A small network was shown many inputs. Here are its activations along a few directions, one row for each input.
In each table, some parts of the input vary, and every possible input appears once, in random order.
Descriptions start from the smaller parts, as in this example, which fits no table here: one of 6 places along a line, together with either a single point or one of 11 places along a line or (one of 3 separate values, together with one of 8 places around a ring).
Shared parts are said once, and a part with two or three values counts as separate values.

Table:
x1: [  7  17 -18  33  10   6  11  41  21 -49   3   6  22  -8  22]
x2: [ 26  15 -13 -18  -2  19  14  13 -18  20   5 -30  36  20 -29]
x3: [  7 -31   8 -14 -37  -4  14 -19 -30   8 -35  31   7  21  23]
x4: [  6 -10 -25 -45  23  12  -2   6 -24  25  22 -15 -16 -19 -53]
x5: [  0  -1  15 -21  -8  25 -36 -15 -12  35  27 -16   4   8 -26]
x6: [  6  42  12  33   6 -19  29  23  13 -24  -7 -35   0  15  22]
x7: [-25   0  31  19  13 -12 -43   5  31 -33  12  -3 -12   3  25]
x8: [-23  -6   8  26   2  10 -38   9  35 -35  26  15  -9 -16  27]
x9: [-13  -8  -1 -42 -29  -8   9   9 -10  19 -55  30 -21 -11  -3]
x10: [  0   3  -1 -37 -22 -16  10  -4  -4  29 -38  16 -20 -11 -22]
x11: [ 29   0 -22 -21   5  27   8  20 -31   5  24 -41  36   4 -38]
x12: [ -4  -4  31 -15 -46   2 -29 -17  -4  26 -13   3   1   0  -4]
x13: [ 25  14   1 -13 -41  -2  20   8 -10   9 -37 -11  31  12  -6]
x14: [ -5  25 -39  46  13  16  16  23  16 -34   9   2  31 -29  25]
x15: [-27  10 -40  17  34   3   7   6  29 -13   6  25 -20 -54  12]
x16: [  3 -18   8  30  32 -29  -2  -5   9 -37   6  12  -6  21  31]
x17: [  6  22   5  27  21 -16   6  36  18 -48 -12 -13  18  11  21]
x18: [-15   1 -19   5  32  -7   2  24  34 -28   0  29 -29 -33  11]
x19: [ 21 -18  -5 -15   9   7   9 -27 -32  28  25  -1  14  28 -20]
x20: [-17 -16  31 -20 -54  10 -29  -4 -10  17 -30  18   1   0  16]
x21: [ -8 -14 -35  49  24   3   9 -18   8 -23  28  27   7 -19  36]
x22: [ 13   3   1 -19 -48   6  20  21 -16  -1 -54   3  31  11  14]
x23: [ -3   4  -1 -30   0  -4  12  -9  -3  40 -23   1 -19  -5 -44]
x24: [  3   3  15  36  17 -32  20 -18   4 -13  11 -10 -24  25  33]
x25: [-25  20  38  26  -2 -15 -21  -8  26  -8  17 -25 -30   6  26]
x26: [-36   3 -13  38   4  20 -33  -9  30 -20  32  11   0 -37  29]
x27: [  5 -15   6 -25  -1  34 -42  -9 -24  19  45 -28   3  -6 -34]
x28: [  2   4 -17 -41  16   4   3   0 -12  40   3  -3 -16  -4 -45]
x29: [ -6  -2  32  -9 -24  16 -26 -23  -3  36   2 -12   2   7 -25]
x30: [  5 -23 -15  36  22  -7   3  -1  13 -38  21  31  -3   2  34]
x31: [ 16 -18  10  -4  -7   0  18 -36 -23  28  -1   3  10  27 -18]
x32: [-17  26  10   5  27 -32  20   7  25  -2 -10 -10 -50  -9   9]
x33: [ 21  15   2  -7 -19  11  23   4  -9  20 -22 -26  32  18 -28]
x34: [-17   6   3  -1  42 -29  -2  19  30 -27 -15  12 -32 -13   8]
x35: [ 19 -19   9 -10 -29 -12  15 -32 -24  18 -17  17   8  21   3]
x36: [ 25 -32 -14 -19  17  15   3 -20 -44  13  45 -12  14  13 -29]
Changing only one part turns x10 into x12. The same change can be made to x15. Which row results?
> x26
What is each input in this table made of?
> one of 4 separate values, together with either one of 4 places along a line or one of 5 places along a line
Which other rows does x22 become when the place on the line of 5 takes its other values? List them by row number.
> x2, x11, x13, x33

Table:
x37: [ -8 -10   4  -8  14  12 -27 -18  -3  17  36  -8 -13  -7 -20]
x38: [ 11   0 -22 -15  14  10  11   4 -11  12   9  -5   6  -7 -29]
x39: [ -1  -7  -9 -17  14  12 -13  -3  -8  13  24  -7  -7 -10 -24]
x40: [ 27  -7  -2  -8 -10  18   4  -6 -28  14  16 -21  33  23 -21]
x41: [ -2  26  -6  41  27 -18  17  28  29 -47   0  -9  -1  -2  33]
x42: [-17  19   1  37  24  -9  -7  19  34 -38   8  -3  -6 -11  29]
x43: [ 17  -5  21 -14 -40  -1   6  -8 -21  17 -27  -6  21  28  -3]
x44: [-18  -8  27 -14 -16  -5 -24 -20   4  21  -6   8 -25   0  -1]
x45: [-11  -5  14 -23 -15  -6 -10  -4  -1  16 -19   9 -19  -4  -6]
x46: [ 20   0 -17 -13  -1  15  16   1 -24  16   8 -16  23   7 -24]
x47: [-14 -12 -15  38  19 -10   2  -1  20 -39   6  33  -5 -13  44]
x48: [-17   4  -3  38  14  -8  -8   6  29 -37  12  14 -11 -16  37]
x49: [  2   2   1 -22 -15  -8  14   3  -3  16 -34  11  -6  -1 -10]
x50: [ 11   2   6 -20 -30  -3  18  -1 -17  19 -35   0  11  12  -6]
What is each input in this table made of?
> either one of 4 places along a line or (one of 2 separate values, together with one of 5 places along a line)
Which other rows does x49 become when the choice among 2 separate values takes its other values? List them by row number.
> x38

Table:
x51: [ -6   0  15 -29 -24  -1  -7  -7  -7  29 -22   1 -12   0 -15]
x52: [ -9  10  -2  15  11 -20  11  13  21 -23 -16  12 -15  -7  22]
x53: [  4   9   1  34   8  -3   5   9   9 -31  11 -11  16   9  27]
x54: [ -4   3 -28  18  47  14  -8   3  10 -13  52 -11  -4 -21 -11]
x55: [ 14  -8 -19 -27  20  25  -9  -4 -24  25  38 -21   8  -4 -47]
x56: [ 16  -1  -6 -17 -21   3  20   2 -19  14 -26   1  21  10 -11]
x57: [ 23   0   9  -6 -21   8   8  -4 -21  12  -3 -18  28  26 -12]
x58: [-21 -10  11  21   8  -5 -23 -11  19 -15  14  17 -17  -7  25]
x59: [-22   8  10  12   5 -12 -12   8  28 -17  -9  11 -22 -15  19]
x60: [  0   8 -13  24   6  -7  17  17  13 -30 -10  11   7  -6  27]
x61: [ -3 -20  18 -20 -23   5 -19 -26 -16  28   2   7  -8   7 -10]
x62: [  7   1   5 -25 -16  -8  17  -2 -13  22 -30   2  -3   9 -14]
Changing only one part turns x53 into x57. The same change can be made to x59. Which row results?
> x51
What is each input in this table made of?
> one of 2 separate values, together with either a single point or one of 5 places along a line
